Each row below holds a small network's activations on one input, seen along a few directions.
Each table varies a few parts of the input and shows all the possible inputs, shuffled.
Descriptions start from the smaller parts, as in this example, which fits no table here: one of 4 places along a line, together with either a single point or one of 9 places around a ring or (one of 2 separate values, together with one of 8 places around a ring).
Shared parts are said once, and a part with two or three values counts as separate values.
In the rows, 128 means zero.

Table:
row 1: [144  99 143 112 165  85 117 133 154 117 125 125]
row 2: [124 119 115  95 121 155 142 144 179 124  94 133]
row 3: [124 145 105  98 174 110 117 157 153 137  91 132]
row 4: [118 117  89  91 105 160 142 164 132 112 129 138]
row 5: [ 76 167 190 178 142 127  87  99 131 174 133  82]
row 6: [ 93 176 138 216  99 178 107  96 109  97 159  91]
row 7: [170 100 120 126 157  92 135 131 116 139 149 143]
row 8: [148 105 134 107 132 119 134 114 182 100 143 135]
row 9: [120 175 145 209  98 164  91  74  71 115 137 102]
row 10: [112  93 134  98  99 148 169 160 121 103 131 140]
row 11: [120  92 169 109 148 105 153 162 141 132  78 122]
row 12: [133 131  77 112 115 114 115 143 144  94 173 161]
row 13: [164 132  85 107 114  98 100 125 105 113 152 170]
row 14: [117  89 125  98 103 131 170 134 124 100 146 124]
row 15: [ 88 178 182 174 107 156 105  86 159 158 153  87]
row 16: [149  88 135 121 145 100 171 132 104 150 116 125]
row 17: [ 99 166 167 191 135 135 102  94  98 197 157  99]
row 18: [150 119  96  86 103 144 127 147  92 131 107 147]
row 19: [109 177 163 165  86 142  88  83  80 165 165  98]
row 20: [154 150  77  84 122 134 117 140  95 125 125 156]
row 21: [ 88 165 173 222 153 148  88  92 123 125 104  85]
row 22: [120  94 160 102 116 143 169 140 169 114  97 135]
row 23: [175 105 115 101 112 104 119 117  98 107 157 147]
row 24: [151  93 131  93 101 114 156 117  84 117 124 131]
row 25: [129 152  94  92 140 145 134 137 181 119 111 142]
row 26: [143 103 108 106 114 121 134 135 138  89 178 139]
row 27: [101 177 164 219 118 176 108  78 150 108 124  90]
row 28: [122 114 125 101 154 118 126 165 152 143  74 122]
row 29: [ 81 177 157 171  88 156 104 105 118 148 187  88]
row 30: [138 133 103 113 133 112 116 122 188 107 138 158]
row 31: [123  87 160 107 152  91 153 134 143 128  93 107]
row 32: [147 114 101 115 148 129 143 163 112 164  98 142]
row 33: [124  90 150 101 120 128 170 114 171 111 112 119]
row 34: [110 163 150 235 147 158 103  85  88 148 128 103]
row 35: [145  93 145 122 141 115 171 160 102 154 101 141]
row 36: [133 126 113 117 167  78  99 141 159 125 119 149]
row 37: [149 144  82 111 167 121 134 155 114 158 116 152]
row 38: [159 126  90 132 159  86 116 139 122 146 143 167]
row 39: [147  97 141  93  96 130 155 143  81 121 109 148]
row 40: [123 149  69  89 123 149 133 157 135 105 147 146]
Q: What do these inputs look like to the network?
A: one of 5 places around a ring, together with either one of 2 separate values or one of 6 places around a ring
Q: Changing only the place on the ring of 5 turns row 19 into row 15. The same change can be made to row 39. Which row results?
A: row 22
Q: Start at row 26 and move only the place on the ring of 6, one step at a time. The first step leads to row 14. Which rows follow, in order?
A: row 10, row 4, row 40, row 12
Q: Change only the choice among 2 separate values in row 27. List by row number the other rows that result.
A: row 15
Q: Change only the place on the ring of 6 in row 36. List by row number the other rows that result.
A: row 1, row 3, row 11, row 28, row 31
Q: List by row number the other rows that have the place on the ring of 5 in common with row 32.
A: row 7, row 16, row 17, row 34, row 35, row 37, row 38

Table:
row 41: [122  97 142  90 129  98 135 146 152 112 128 126]
row 42: [115  90 129  96 119 137 169 167 117 115 106 130]
row 43: [119 113 170 143  98 153 153  96 147 117 137 107]
row 44: [170  76 128  85 140  91 169 141 120 144 111 153]
row 45: [103 154 138 131 110 169 123 115 163 119 104 111]
row 46: [114 125 118  77 123 140 140 162 151 137 101 134]
row 47: [118 116 113 105 156 116 140 162 179 128 126 136]
row 48: [138 164  85 135  74 163 108 105 115  80 187 148]
row 49: [110 125 165 144 117 128 116 100 164  95 132 106]
row 50: [157  80 110  91 149 107 164 166 102 124  84 155]
row 51: [ 98 180 148 209 168 127  91 100 135 165 137 100]
row 52: [164  87 123  85 159  69 129 145 137 121 106 150]
row 53: [148 134  60  77  92 133 126 146 104  97 184 163]
row 54: [103 158 181 195 142 113  82  86 107 149 140  93]
row 55: [113 146 185 194 122 139 117  85  92 172 146  91]
row 56: [105 145 134 158 143 144 123 114 191 111 129 115]
row 57: [107 119 151 150 105 167 150 122 130  97 110 106]
row 58: [160 106  94 100 187  88 134 161 164 138 104 161]
row 59: [189 120  37  72 122 105 118 144  90 109 162 183]
row 60: [130 191  97 192  92 148  70  94  59 136 195 135]
row 61: [ 98 189 152 183 134 151  91 103 107 174 112  94]
row 62: [128  85 147  89 110 122 174 142 135 134 133 128]
row 63: [104 154 165 201 130 151 114 111  76 152 119  88]
row 64: [157 115 100  72 154 112 134 161 136 147  79 160]
Q: What do these inputs look like to the network?
A: one of 4 places along a line, together with either a single point or one of 5 places around a ring
Q: Changing only the place on the line of 4 turns row 57 into row 63. The same change can be made to row 56. Which row results?
A: row 51
Q: List by row number the other rows that have the place on the line of 4 in common with row 42.
A: row 41, row 46, row 47, row 53, row 62
Q: Start at row 52 and move only the place on the ring of 5, one step at a time. The first step leads to row 44. Which rows follow, in order?
A: row 50, row 64, row 58

Table:
row 65: [132 118 134 125 136 121 133 131 133 130 115 129]
row 66: [133 126 114 114 119 130 129 133 130 115 134 137]
row 67: [126 121 131 114 126 127 134 133 138 124 123 128]
row 68: [125 118 135 119 130 129 137 135 142 124 115 128]
row 69: [128 118 133 121 131 122 135 130 133 126 127 126]
row 70: [128 121 128 121 135 129 138 135 136 129 114 128]
row 71: [138 124 122 120 129 121 128 130 126 130 130 137]
row 72: [133 121 131 120 133 119 130 129 129 131 123 129]
row 73: [ 88 188 169 220 126 155  84  79 121 147 147  84]
row 74: [ 91 179 173 214 105 165  96  78  99 144 151  84]
row 75: [129 124 125 116 132 127 134 133 132 130 122 129]
row 76: [134 126 116 117 128 128 132 134 129 129 129 136]
row 77: [137 128 110 118 126 124 125 136 118 124 133 139]
row 78: [133 121 124 121 127 124 134 131 131 126 134 133]
row 79: [137 129 108 116 124 130 129 133 124 121 132 138]
row 80: [128 120 130 123 137 123 134 138 130 132 115 130]
row 81: [140 126 114 119 126 123 125 129 121 122 133 138]
row 82: [127 115 137 125 134 124 139 132 138 126 119 126]
row 83: [130 123 127 118 134 121 130 136 126 133 123 130]
row 84: [130 124 122 115 123 128 132 134 135 124 130 135]
row 85: [134 125 118 119 130 122 128 137 123 132 130 137]
row 86: [135 123 116 120 124 126 130 130 125 117 137 135]
Q: What do these inputs look like to the network?
A: either one of 2 separate values or (one of 4 places along a line, together with one of 5 places around a ring)
Q: Change only the place on the line of 4 in row 69. List by row number the other rows that result.
A: row 78, row 82, row 86
Q: Start at row 77 and move only the place on the ring of 5, one step at a time. The first step leads to row 81. Which rows follow, in order?
A: row 86, row 66, row 79

Table:
row 87: [120 121 137 140 163 105 121 123 180 109 133 122]
row 88: [ 97 149 129 162 164 138 112 128 169 132 106 110]
row 89: [ 85 143 156 133  99 168 136 136 153 137 128 102]
row 90: [154 147 103 120 136  95  89 121 135 124 160 151]
row 91: [143 139 104 103 108 117 115 115 124 130 181 140]
row 92: [138 158  96 165 122 158 117 118 108 112 128 140]
row 93: [139 107 153 109 129  97 140 118 109 162 144 120]
row 94: [122 129 147 121 151  98 107 121 186 124 128 128]
row 95: [147 104 142 146 167  83 126 126 113 141 127 126]
row 96: [139  87 157 130 107 119 152 111  87 110 122 119]
row 97: [128 171  85 160 152 132  97 130 116 131 137 135]
row 98: [129 179  95 141 140 125  83 127 121 146 132 142]
row 99: [128 125 111 109  83 132 127 126 111 115 186 142]
row 100: [152 138  93 140 148 102 102 124 130 108 164 145]
row 101: [130 108 146 147 132 132 143 111 171  90 124 126]
row 102: [125 136 136 166 172 116 119 133 101 161 103 116]
row 103: [174  91  46  26 135 126 153 193 135 105 108 187]
row 104: [ 98 157 138 142 152 131  97 125 174 147 100 117]
row 105: [159 122 100 146 117 128 122 110 121  91 154 151]
row 106: [101 138 153 145 105 174 137 120 144 100 102  97]
row 107: [111 139 142 168 134 164 133 118 160 112  98 113]
row 108: [121 173  98 123 112 147 108 122 111 152 154 131]
row 109: [119 139 149 129 134 131 131 127  97 181 120 111]
row 110: [136 125 147 172 141 141 140 122  93 141  94 121]
row 111: [109 160 108 129  88 163 119 134  98 136 159 132]
row 112: [124 123 157 148 113 151 144 122  76 128  98 107]
row 113: [117 106 155 124 102 142 148 112 154  79 128 111]
row 114: [114 125 150 105 122 119 135 117 176 131 150 114]
row 115: [154  91 150 153 136 109 147 112 105 122 118 132]
row 116: [127 143 145 146 160 110 104 130 106 177  98 123]
row 117: [149 112 152 126 156  76 112 124 119 157 123 132]
row 118: [125 154 105 141  92 168 119 118  90 101 132 127]
row 119: [108 128 160 136 110 146 143 139  85 164 125 113]
row 120: [143 117 107 122  87 139 125 109 102  80 158 138]
row 121: [ 94 154 144 126 123 152 124 123 165 153 123 102]
row 122: [124  95 161 117 104 112 153 129  96 145 149 123]
row 123: [102 113 159 112  97 135 148 128 163 115 155 114]
row 124: [167  62  88  39 146  94 181 198 122 140  69 165]
row 125: [139  84  88  28 151 117 183 192 187 101  74 170]
Q: Changing only one part turns row 93 into row 114. The same change can be made to row 109. Which row results?
A: row 121
Q: What do these inputs look like to the network?
A: one of 3 separate values, together with either a single point or (one of 2 separate values, together with one of 6 places around a ring)
Q: List by row number the other rows that have the choice among 3 separate values in common with row 90.
A: row 91, row 92, row 97, row 98, row 99, row 100, row 103, row 105, row 108, row 111, row 118, row 120

Table:
row 126: [131 147 144 160  77 134  95  78 107 111 198 120]
row 127: [ 99 118 135  96 124 165 165 161 168 144  72 118]
row 128: [172   5 153  24 129  77 218 181 135 119  83 173]
row 129: [124 141 132 175  88 145 114  98  95 112 196 121]
row 130: [141 150 141 190 162 106  99 100  93 159 115 121]
row 131: [ 87 122 194 156 122 150 143 121 114 135  96  82]
row 132: [115 112 138 116 132 147 153 137 191  98  84 121]
row 133: [216  33  93  34 176  37 163 188  95 145 100 178]
row 134: [ 98 114 207 160 120 124 126  82 160 126 136  79]
row 135: [195  37  74  16 100  79 195 163  71  92 147 181]
row 136: [138 146 129 172  83 158 115  92  76 107 161 125]
row 137: [137 151  85 108 170 128 115 164 127 176  92 147]
row 138: [143 143  72 111  98 158 124 126 133  79 150 154]
row 139: [131 149 156 177 157  81  79  84 123 164 151 116]
row 140: [109 119 154 101 128 122 137 123 221  99 119 114]
row 141: [130 164 139 169 157 122 114 128  69 201 104 116]
row 142: [101 111 142 118 136 134 155 144 210 102 118 117]
row 143: [131 143  77 113 104 145 125 133 152  82 184 150]
row 144: [125 158 125 151  76 174 130 114  51 149 150 121]
row 145: [ 94 117 138  99 126 149 148 161 176 114  79 118]
row 146: [ 93 127 191 152 121 165 162 122 107 163  91  84]
row 147: [143 151 104 113 174  85  87 123 181 132 139 149]
row 148: [125 145 144 192 167  93  99 105 111 165 149 118]
row 149: [123 148  72  94  92 160 118 149 117  94 144 149]
row 150: [119 153 128 155  77 159 111 115  59 121 156 120]
row 151: [136 143  92 129 183  97 105 145 169 134 138 150]
row 152: [ 91 109 196 175 130 136 146 103 149 128 135  81]
row 153: [106 114 193 173 126 149 145  97 130 121 101  86]
row 154: [150 144  88 128 178 111 104 138 151 130 103 153]
row 155: [131 149  88 111 172 113  98 163 135 146  98 148]
row 156: [123 157 142 173 158 107  95 126  77 173 110 116]
row 157: [128 150  68  91  89 176 134 148 108 125 138 149]
row 158: [138 151  89  97  94 133 107 113 164  79 186 149]
Q: What do these inputs look like to the network?
A: one of 3 separate values, together with either a single point or (one of 2 separate values, together with one of 5 places along a line)
Q: Changing only the choice among 3 separate values turns row 156 into row 150. The same change can be made to row 155. Which row results?
A: row 149
Q: Change only the choice among 3 separate values in row 134. List by row number the other rows that result.
A: row 126, row 139
Q: List by row number the other rows that have the choice among 3 separate values in common with row 153.
A: row 127, row 128, row 131, row 132, row 134, row 140, row 142, row 145, row 146, row 152
Q: Change only the choice among 3 separate values in row 144. List by row number the other rows that result.
A: row 141, row 146
Q: Change only the choice among 2 separate values in row 139. List by row number the other rows that result.
A: row 147
